Each row below holds a small network's activations on one input, seen along a few directions.
In each table, some parts of the input vary, and every possible input appears once, in random order.
Descriptions start from the smaller parts, as in this example, which fits no table here: one of 3 separate values, together with either a single point or one of 11 places along a line or (one of 5 places around a ring, together with one of 6 places along a line).
Shared parts are said once, and a part with two or three values counts as separate values.
(in the rows, 128 means zero)

Other details of the inputs vary at random and push rows far along two fixed directions, the same in every table; ignore that.

Rows:
R1: [111 121 102  92 142 139 143  74  68 132 196 126 135 111 108]
R2: [156 120 165 165 101 117 101 179 164 123  84 125 102 143 169]
R3: [119 119 101 100 139 129 148  63  72 138 190 116 134 103 113]
R4: [109 106 132 160 140 134 165 172 185 117  98 131 159 128 161]
R5: [135 132 133 106  83 117  85 175 130 161 102 116  92 101 113]
R6: [139 131 147 103  82 121  75 177  99 157 114 101  81  98 116]
R7: [114 130 132 159 161 144 185 141 200  92 108 159 175 166 164]
R8: [ 98 103  97 152 177 141 205  94 157  98 161 153 182 137 151]
R9: [139 149 124  93 134 118 147  68  83 130 172 113 137 117 113]
R10: [121 137 117  88 102 132 104 138  91 150 145 118 112  98 100]
R11: [121 114 150 168 149 141 149 169 175  99 109 151 147 165 177]
R12: [113 125  93 151 191 122 124  74 107 107  99 112 153 154  85]
R13: [124 156 108  82 137 133 144  72  85 129 180 130 144 125 100]
R14: [116 106 162 213 186 136 129 139 177  90  45 151 161 165 115]
R15: [137 125 144 117  99 117  99 164 114 151 112 100 100  95 129]
R16: [118 119 140 164 140 148 143 167 185 101 106 157 149 164 170]
R17: [190 145 169 150  44  94  33 199 147 167  60 106  40 120 136]
R18: [136 154 110  93 132 112 154  62  95 139 171 117 136 115 102]
R19: [110 119 120 156 154 140 170 133 180 103 123 163 161 159 160]
R20: [133 130 115  98 105 132  93 123  95 148 153 128 101 111 107]
R21: [109 122  91 100 134 133 145  80 106 138 173 137 136 114 108]
R22: [167 154 162 106  84 115  75 154 103 147 114 107  80 126 119]
Description of these inputs: either one of 2 separate values or (one of 4 places along a line, together with one of 5 places around a ring).
- Which of the alternatives is R12? => one of 2 separate values
- Change only the place on the line of 4 in R2. List by row number the other rows that result. => R3, R9, R15

Rows:
R23: [121 150 116  81 135 121 160  89 100 135 171 117 144 112 106]
R24: [ 96 110 115 147 160 139 187 139 173 114 133 145 175 129 145]
R25: [136 124 154 170 110 129 136 198 220 115  80 157 130 159 174]
R26: [127 108 143 183 140 142 181 157 209 100 105 164 163 165 191]
R27: [167 120 176 142  90 121  81 200 150 135  84 106  84 132 163]
R28: [145 125 126 103  92 107 102 117  93 164 138 106  98  83 108]
R29: [105 128  95 108 161 146 170  84 108 112 196 155 163 140 136]
R30: [188 122 145 123  70 109  13 168 123 162  43  94  46 130  77]
R31: [147 107 161 175 107 137 116 190 194 109  90 145 113 157 188]
R32: [130 167  89  51 100 123 104  64  50 170 204 125  94  94  76]
R33: [110 123 120 131 119 140 127 164 143 135 114 133 126 117 133]
R34: [165 115 162 132  54 110  38 195 121 164  86  94  52  97 133]
R35: [ 90 139 100 104 173 154 203  94 118 103 174 140 179 136 131]
R36: [137 147 118  76 115 113 144  67  65 148 181 103 124  97 101]
R37: [171 171 128  96  90 106  31  85  56 163 121  90  93  91  56]
R38: [115 117 140 146 149 148 160 169 156  96 119 139 156 158 172]
R39: [108 103 166 202 190 150 163 149 178  79  82 168 167 164 133]
R40: [ 94 142  60 127 214 114 198   8  75  97 188 129 179 134  90]
R41: [ 93 106 112 142 155 148 160 141 136 110 145 140 163 130 149]
R42: [114 136 134 121 136 104  86  85  93 148 105 110 111 133  98]
- What is each input in this table made of? => either one of 5 separate values or (one of 3 separate values, together with one of 5 places around a ring)
- A walk changes only the place on the ring of 5. It starts at R23 and steps to R36. List the rest of the walk in order. => R27, R38, R35
